Each row below is a small network's average activation on inputs in which a field has the value named, seen along a few directions.
Values that are neighbours, or in one group, have similar rows; names and order tell nothing.
Strong random noise was added to every row along 3 fixed directions; ignore it. To show where, here is one row again and again, with new noise each time:
[  32   80  140  255  -41  130 -100  159   32   48  252 -378   37  115
 -126 -109]
[ 291  255  -74  383  -89  328 -375  -43   64  -86  173  383  115 -128
  207  384]
[ -77   36  198   73   25  -30  -84   84  -99  122  -81 -352  -54   61
 -293 -271]
[ -74   65   84  105   43    3 -122  -45 -131   18  -40  111   12  -84
  -71   39]
[ 184  211    7  162  -17  140 -376 -122  -86   20 -262  367   -8 -180
  -26  150]


FADIG, 11 values:
vav: [   6 -117  186  -38  115 -164   33    0   21   53  -84 -160 -154   -4
 -100 -185]
vofaf: [ 117  -58  -65 -154 -116 -121  -31 -166 -181  -48 -133  240   96 -162
  -96  126]
puse: [ -45  -90  -44  139   -5    9  149  187  235 -120  350 -450   19    2
  191   23]
gopo: [ 220   73 -213 -166 -132  175 -233  180  267   84 -321 -183  -29  254
  126  -70]
zim: [  46  -28  -10  -37   40  -33  -62 -185 -114 -121  -73  669  -74 -160
   74  257]
zimu: [ 137   16  -18  229   15  -75   99  -24 -270    2  230  194  148   -8
   30   74]
gobe: [  66   44 -227 -172 -123  169  -75   68  183   -4 -201  143  -50  152
  115   -5]
nipog: [ 338   40    4  -48 -142  102  -66 -175   56   72 -231   69  -10 -117
 -192  -60]
tem: [ -85   21   22 -239  196 -207  -45 -145 -100  120 -701  141 -161 -275
 -122 -138]
kemef: [  10  -23 -197  -28  -64   57  139 -104  179 -190  258  211   -5   30
  397  275]
sogo: [-404  -65 -101 -325  146  -87  338  -31   14  -20   94  152   76   76
  136   39]
FADIG is arranged as a line.
Question: A walk along FADIG starts at gopo and steps to its neighbour gobe. Put vav, zim, zimu, tem in the order it reaches them.
Answer: tem, vav, zim, zimu
Question: List every value one step from kemef, in the order listed.
Answer: puse, sogo

KATAG, 11 values:
fulaf: [-109    1  -13  -56   79   36  -69  569  329  233  -12 -973 -107  264
  -29 -374]
sud: [  58   16  301  403  223 -162  168   14 -164   60  454 -445  -98  -41
  -64 -236]
simik: [-946 -482  323 -508  224 -601  800   20 -594    6  453 -554   25  290
 -218 -226]
femop: [ 100   14  121  422   79  -47   56   -9  -99   23  386   51  132 -234
   88  227]
giguk: [-383 -145 -138  -56  -97  150  258   43  400 -250  364   12  177  234
  153   59]
vopeb: [-407 -186 -108 -393   27 -201  289   23 -222   60   -7  211  192  113
  -16  112]
bib: [-311  -65 -305 -460    2 -213  152 -423 -108 -101 -324  281  -87   -7
   91 -176]
poko: [-195 -188  111   -8   19 -129  230   -3 -156 -151  316  -78  -42  -91
   -9   53]
zukes: [ 112 -129  127  381 -172   36  274  475  141   61  836 -921  158  456
 -130 -288]
norol: [-441 -190   54  -54  130    7  418  228  286 -203  509 -300   26  323
  303   51]
fir: [ -21  -99  132  110   12   -1   81  -93  -71   -4  106  377   85 -314
 -102  220]
KATAG is arranged as a line.
Question: A walk along KATAG starts at fulaf and steps to its neighbour norol. Put sud, simik, vopeb, bib in the order it reaches them.
Answer: bib, vopeb, simik, sud
Question: List every value one step from fir, in the order listed.
Answer: femop, poko
